A small network was shown many inputs. Here are its activations along a few directions, one row for each input.
Each table varies a few parts of the input and shows all the possible inputs, shuffled.
Descriptions start from the smaller parts, as in this example, which fits no table here: one of 2 separate values, together with either a single point or one of 11 places around a ring or (one of 6 places along a line, together with one of 8 places around a ring).
Shared parts are said once, and a part with two or three values counts as separate values.

Other details of the inputs shift rows strongly along two fixed directions, in all tables alike. That doesn't count.
These rows show it; all are for the same input, with only those details redrawn:
[ 22   4   1  12 -43 -28   5 -17  -2  16  20 -26]
[  7 -16 -17   8 -16   5 -10 -74  18  28 -18   5]
[-83  28 -21 -38  13 -22  19  32  25   3 -12 -16]
[ 18   2   1   8 -37 -27   2 -19   0  18  19 -25]
[-21  -7 -22  -5  -5   8  -6 -55  24  22 -26   5]
[  1 -17 -20   6 -13   9 -12 -76  21  27 -23   8]
[-85  25 -22 -40  17 -22  19  30  27   2 -15 -17]

Table:
x1: [ 39 -20  17  45 -13 -21  -7  38  32  17 -16   4]
x2: [-64   1 -11 -79  29  17 -21  61  -8 -32 -17  12]
x3: [-40  39 -11 -39  76  -5  23  51   6 -35 -38 -16]
x4: [ 14 -20  15 -19  12  59   4 -42 -13 -10  33   2]
x5: [  9 -18  13 -15   2  35 -40 -31 -31  -1 -50  31]
x6: [ 23  35  50   7 -45 -23   4   6 -43 -37  41   5]
x7: [-73  29 -38  20  58  -8  30  51  20  12  13 -12]
x8: [ 18 -37  36  37 -53 -59  -5  47   9  21  20 -10]
x9: [ 32 -13  12   5   8  15 -34 -25  14 -17 -62  -3]
x10: [ 24   6   7 -23 -45 -42 -12  -5 -22 -12  54 -50]
x11: [-77 -19  -9 -66  14 -19 -12  48  26 -36 -22 -13]
x12: [  9   0  13  20 -21  20   7 -38  10 -10   7  57]
x13: [-13 -11  11  45  -3  28  -6 -55  25  18  -2  83]
x14: [ 51  20  -1 -16 -14  -5 -12  45 -55 -24  64 -13]
x15: [-21   6  18   2  20  45  47  17   0   5  19   4]
x16: [ 56  27   1  20 -23  -5  18  57 -45   2  43   0]
x17: [ 28  15  33 -15 -46 -18  -4   8 -27 -42  70   7]
x18: [ 30 -23   2  13   0  10 -10   5  44   0 -52  11]
x19: [ -6 -19 -14  33  -6  -3 -18 -69  22  49  -7  16]
x20: [  3 -13 -41  -6  33  29 -17 -57   2 -14   8 -17]
x21: [ 10  -5  -3 -34   9  -6 -24  39  23 -40 -16 -25]
x22: [-62   8  -5 -43  17  13   4  85   3  -7 -32  25]
x23: [ 18 -42  21   8 -48 -33  -2  14  12   5  -9  -3]
x24: [-10 -29   1  17   8  25 -26   2   6  34 -34  63]
x25: [ 31 -21 -20  40  57  18  10 -36  33  30 -33  34]
x26: [ 51  35  14   7 -14  -3  -5  30 -71 -15  30 -12]
x27: [ 43  26   3  45 -14 -16  12  65 -44  23  53  11]
x28: [  7   8 -27  27  12   0  27  -3  -1   2  17 -24]
x29: [  2  24 -12  18  21   1   6 -13 -31 -15   9 -42]
x30: [ -3   4  29   0  24  59  13 -41 -26  -7   0   1]
x31: [ 22   5  42  51 -13   9  44  35 -22  28  69  -8]
x32: [-30  12 -12 -15 -13 -25  10   5  11  11   3 -20]
x33: [-33  20 -29 -60  75  -1  12  52  21 -42 -14 -16]
x34: [ 25 -19  41   2 -53 -50 -13  24 -29 -18   1 -36]
x35: [-11   0  -2  -3  -1   8 -28 -92  -6   9 -38  -4]
x36: [ 34 -13 -24  12  52  21  21 -24  29   6 -40  19]
Changing only one part turns x11 into x23. The same change can be made to x14. Which row results?
Answer: x16
Describe the family of inputs behind these rows.
Answer: one of 4 places along a line, together with either one of 4 separate values or one of 5 places around a ring
Change only the choice among 4 separate values in x14. List by row number the other rows that result.
Answer: x2, x4, x17
Change only the place on the ring of 5 in x34. List by row number the other rows that result.
Answer: x3, x9, x29, x35
Change only the place on the line of 4 in x19. List by row number the other rows that result.
Answer: x10, x32, x35
Change only the place on the line of 4 in x17. List by row number the other rows that result.
Answer: x6, x12, x13

Table:
x37: [-52  28   2 -20  11 -50  42  94  16 -11  16 -43]
x38: [ 59 -19  17  15 -55 -22 -20 -19  -7  -1  12 -22]
x39: [  0 -15  -7  27  16  46  -1 -49  11  26 -27  46]
x40: [ 10 -15 -13  28  25  38  -4 -43  18  30 -30  43]
x41: [-55  40  10 -14   2 -20  33  90 -12 -16  43 -16]
x42: [-55  -4 -13  -6  17  -3   1 -10  37  12 -26   2]
x43: [-45   3  -9 -46  32  30  -4 -10   3 -18 -13   9]
x44: [  4  31   1 -26   4 -13   3  28 -35 -23  23 -46]
x45: [-54  -6 -14 -39  -2  -5 -23 -10  20   0 -41  16]
x46: [ 76 -22  15  19 -41 -19 -11 -19  -5  -4   6 -25]
x47: [-10  -9   7 -12   7  28 -12 -18 -10 -13  -8  21]
x48: [ 73 -14  32  29 -35   0  -8  -7 -34  -3  21   9]
x49: [ 21 -30 -20   7  24  30 -26 -38  15   3 -42  24]
x50: [ 13  17  10   2 -17 -13  21  15 -17  -4  54 -18]
x51: [ 39  11  23   6  -9 -19   2  54 -18 -15  20  -4]
x52: [-38  27 -34 -14  43  20  10 -29   7  -6 -11  -1]
x53: [ 77 -17   4  53 -26 -13   3 -10 -15  26  28  -9]
x54: [-63  -5 -12 -11   5 -12  -7 -17  27  17 -27  15]
Changing only one part turns x37 into x53. The same change can be made to x46. Which row results?
Answer: x49
Describe the family of inputs behind these rows.
Answer: one of 2 separate values, together with one of 9 places along a line
Change only the choice among 2 separate values in x40. List by row number the other rows that result.
Answer: x51
Change only the choice among 2 separate values in x39. List by row number the other rows that result.
Answer: x48
